A small network was shown many inputs. Here are its activations along a few directions, one row for each input.
Each table varies a few parts of the input and shows all the possible inputs, shuffled.
Descriptions start from the smaller parts, as in this example, which fits no table here: ring(8) and (point or line(9) or (values(2) and line(6))).
Shared parts are said once, and a part with two or three values counts as separate values.

Rows:
row 1: [  2   8  -8   3  28  13  21  15   0   9 -19 -13   0  -6   5 -27]
row 2: [-14  12  20   7  16   4   6  24  16 -32 -14  11   0  10  -5  -6]
row 3: [  3 -20 -25  11  -9 -15  19 -22 -35  12  24   3 -41 -31  12  69]
row 4: [  1  18  -7  -2  34  16  17   8   3  10 -19 -17   3  -9   3 -26]
row 5: [-68 -62 -44 -29  27 -14 -51 -23 -85 -61  13 -34  37 -25 -13  -8]
row 6: [  2  -5  17   5  24  13  16   6  22  37 -55 -38 -23  -5   4   8]
row 7: [-33 -20   2 -28 -31 -32  26 -28 -28 -20  39  49  17 -15 -20  50]
row 8: [ 26  39  49   3   1  28 -14  17  36  32   7  36  18  47   0 -41]
row 9: [ 12  31  -3  14   3  12 -23  25  22 -15   8   6   9  14  -7 -37]
row 10: [ 17  32  -1  10   8  10 -27  18  30 -14   9   5  11  11  -8 -36]
row 11: [-23 -20   7 -33 -29 -31  23 -36 -22 -22  35  46  19 -22 -20  51]
row 12: [ 14 -12 -42  10  -5 -20  20 -30 -58  -7  41   7 -14 -32  -2  43]
row 13: [  3  -9 -43 -15 -33 -16   5 -33 -33 -29  39  26  26 -32  -9  32]
row 14: [ 17   7  -4  15  24   0   6  21  14   9 -22 -48 -22 -10   5   1]
row 15: [ -2  -9  13  11  23   8  18  12  22  39 -51 -35 -23   5   8   9]
row 16: [ 33  30  31   6 -31  15 -27  14  44  50 -11  12   8  47  15 -47]
row 17: [ 19 -17 -45   2  -6 -25  14 -35 -55  -8  35   8 -14 -33  -4  44]
row 18: [  4 -21 -25   7  -6 -16  18 -30 -28  13  25  -2 -41 -41  10  68]
row 19: [ -6  12  22   2  18   4   1  19  22 -32 -16  14   2   4  -2  -5]
row 20: [ 11  31  30 -14 -10  12 -11  23  45  -8   9  24  -6  37  -6 -23]
row 21: [ -3 -22  24  10  -4   6   4  -7  34  22 -64 -45  -9   2  16 -12]
row 22: [  9  -1  -6  22  21  -2  13  27  12   9 -20 -43 -25  -9   8  -2]
row 23: [ -8 -23  23  15  -7   5  10  -4  29  21 -60 -44 -12   6  14 -15]
row 24: [ -4 -12 -45  -9 -38 -14  10 -27 -39 -29  39  25  24 -28 -10  30]
row 25: [ 19  37  50   8  -3  29  -8  25  31  30  10  38  15  46   3 -41]
row 26: [ 44  33  31  -2 -28  15 -33  12  49  51 -12  15  12  45  22 -44]
row 27: [-81 -65 -48 -23  24 -19 -48 -17 -89 -59  18 -30  31 -18 -15 -10]
row 28: [  6  31  26  -7 -12  15  -6  27  41  -7  12  25  -3  44  -3 -23]
What do these inputs look like to the network?
> values(2) and (point or line(4) or line(9))
Changing only the values(2) part turns row 5 into row 27. The same change can be made to row 6. Which row results?
> row 15
Start at row 18 and move only the line(4) part, one step at a time. The first step leads to row 17. Which rows follow, in order?
> row 13, row 11
Which other rows does row 22 become when the values(2) part takes its other values? List them by row number.
> row 14

Rows:
row 29: [-44 -37 -11 -23  -4 -16 -11 -22 -47 -43  23   9  31 -17 -17   8]
row 30: [-20 -15 -39 -17  -7 -13  -2 -18 -50 -37  41  17  27 -15 -15  10]
row 31: [ -4  20  51  -2   8  18 -22  27  48   7 -29   8  25  32   5 -59]
row 32: [ 23  44  27  13   3  21  -4  30  50  20  -2  20  -5  31   8 -36]
row 33: [ 36  27  32   8 -24   7  -4  15  46  53 -16  15   3  34  13 -23]
row 34: [ -5  -6 -32  -7   0 -11   4 -21 -54 -24  50  25   5 -23 -10  29]
row 35: [  0 -14 -19  -8 -21 -25  36 -34 -34 -19  36  23 -11 -41  -9  64]
row 36: [-15 -18 -32 -11 -13 -16 -15 -20 -42 -41  44  14   2 -15 -11  28]
row 37: [ -1 -23  11  35  50  13   9  28  34  33 -95 -98 -46  -1  26 -26]
row 38: [ 16  41  18   4   2  25 -19  27  51   7 -12  11  18  33   1 -55]
row 39: [ 36  38  43  10  -9  15  26  19  59  40 -23  20 -22  34   3   2]
row 40: [  0 -24 -27 -15 -30 -18  -1 -46 -46  -6  44  10  -5 -27  -1  42]
row 41: [ 27  40  31  11   4  21 -19  32  43  22 -14  18   9  42   0 -34]
row 42: [-50 -72 -54   2  41 -23  20 -17 -58 -15 -47 -93 -31 -67   7  48]
Changing only one part turns row 30 into row 38. The same change can be made to row 36. Which row results?
> row 41
What do these inputs look like to the network?
> values(2) and (point or line(6))

Rows:
row 43: [  8   6 -10 -15 -20  -7   1  -4  -7  27  31  27   3  -3   1  16]
row 44: [ -5 -11  -9   8  20  13 -26   2 -14  13 -11 -22 -15   6  10 -20]
row 45: [ 20   4  15   1   0  -3  19 -14 -15  24   9  23   5  -3   4   7]
row 46: [ 18   0   6   9 -14   0   8 -17 -11   3   3  21  18  -9   3  -1]
row 47: [  0  20 -16   2  31  11  -5  12 -11 -19   7  -7   4  -8  -3 -20]
row 48: [-14  -7 -10 -23 -26  -9   8 -20 -14 -31  26  26  24   1 -14   7]
row 49: [ -7 -10 -11   0 -22 -23  -6 -16 -21 -36  32  31  -2 -19  -2  38]
row 50: [  4  -1 -16 -20 -28 -10 -18  -7  -7   2  26  12  21   2  -4  -7]
row 51: [ -1   2  10   3  11   5  -6  -7 -25   0  12  17  23   7  -5 -27]
row 52: [-10   1  -5 -21 -16  -9  25 -16 -14  -4  26  42   7  -3 -10  32]
row 53: [-14   7 -14 -17 -13   1 -24   4 -18   3  27  20  22  11  -2 -15]
row 54: [ -6 -18  -9 -10 -12 -27 -16 -13 -25 -45  40  21   5 -12  -9  26]
row 55: [ -9 -24 -21   7  12 -10   8  12  -4 -10 -19 -46  -9 -12   6  -1]
row 56: [ 17  47  60  10  10  31 -23  49  79  32 -30  15   8  66   3 -67]
row 57: [ 15  19 -24  14   9   2   9   2   6 -16   0  -3  -3 -20  -3   5]
row 58: [ 33  44  60   9  -4  20 -15  39  91  27 -27   4   3  61   3 -61]
row 59: [-17 -27  14  -3  17   0  23 -11 -10  16 -37 -36 -24 -26   5  30]
row 60: [-28 -22 -22   8  33   0   2  22 -16  -2 -21 -35  -8  -7   3 -11]
row 61: [ 12 -14 -11   5   2   3 -20  -8  -2   9 -16 -33 -15   3   9  -8]
row 62: [ 38  56  67  12  -3  26   5  43  88  54 -29  17 -18  58  10 -39]
row 63: [ 18  16 -20   1  15   4   1   3   1 -24   5 -17   4 -11 -10  -7]
row 64: [ -7 -14 -14  12  18  -9  30  13  -5  18 -18 -32 -28 -14  12  21]
row 65: [ 13  -5 -13  20  -9  11 -10 -10   2  13 -16 -25 -20  -3  11   6]
row 66: [ 34  48  60  15 -12  28  -7  37  95  34 -31  13  -2  52  11 -48]
row 67: [-24 -34   5   2   6  -2  11 -17  -4  -1 -45 -39 -10 -32   8  18]
row 68: [ -2  -5  -1  -5 -14 -14   5 -11 -27 -21  43  30 -15 -12  -8  50]
row 69: [ -9 -20 -24  19   6  -4  18   8   0  -2 -22 -35 -14 -21   9  13]
row 70: [-42 -33   6  -7  33   4  -6  -2 -18  -6 -41 -42   0 -14  -3   1]
row 71: [ 19  27 -13   7  20   2  23   5   0   6   4  -5 -16 -12  -3  12]
row 72: [ 19   0  -3  13   4  12   2  -6  -4  32  -9 -21 -35   2  12  16]
row 73: [-32  -1  -9 -22  -6  -5  -1  -7 -24 -27  26  37  26   7 -11  -1]
row 74: [-15  -4 -13 -12 -26 -13  16 -24  -7 -22  27  38  21 -11 -10  18]
row 75: [ 18  -4   9  -2  -7  -2  -1 -16 -14  -6   9   8  23   2  -3 -12]
row 76: [-23 -13 -10  -9   4 -13 -23  -2 -36 -39  38  29   7  -4 -14  19]
row 77: [  2   5 -19  -6 -32  -8  -8 -11  -1   9  28  19  17  -6  -3   4]
row 78: [-23 -37   5  -6  12  -5   1 -12  -8 -11 -46 -50  -6 -18  -4   9]
Changing only one part turns row 66 into row 56. The same change can be made to row 74. Which row results?
> row 73
What do these inputs look like to the network?
> line(4) and (point or line(8))
Which other rows does row 78 become when the line(4) part takes its other values? List them by row number.
> row 59, row 67, row 70
Which other rows does row 50 become when the line(8) part takes its other values? List them by row number.
> row 48, row 54, row 55, row 61, row 63, row 75, row 78
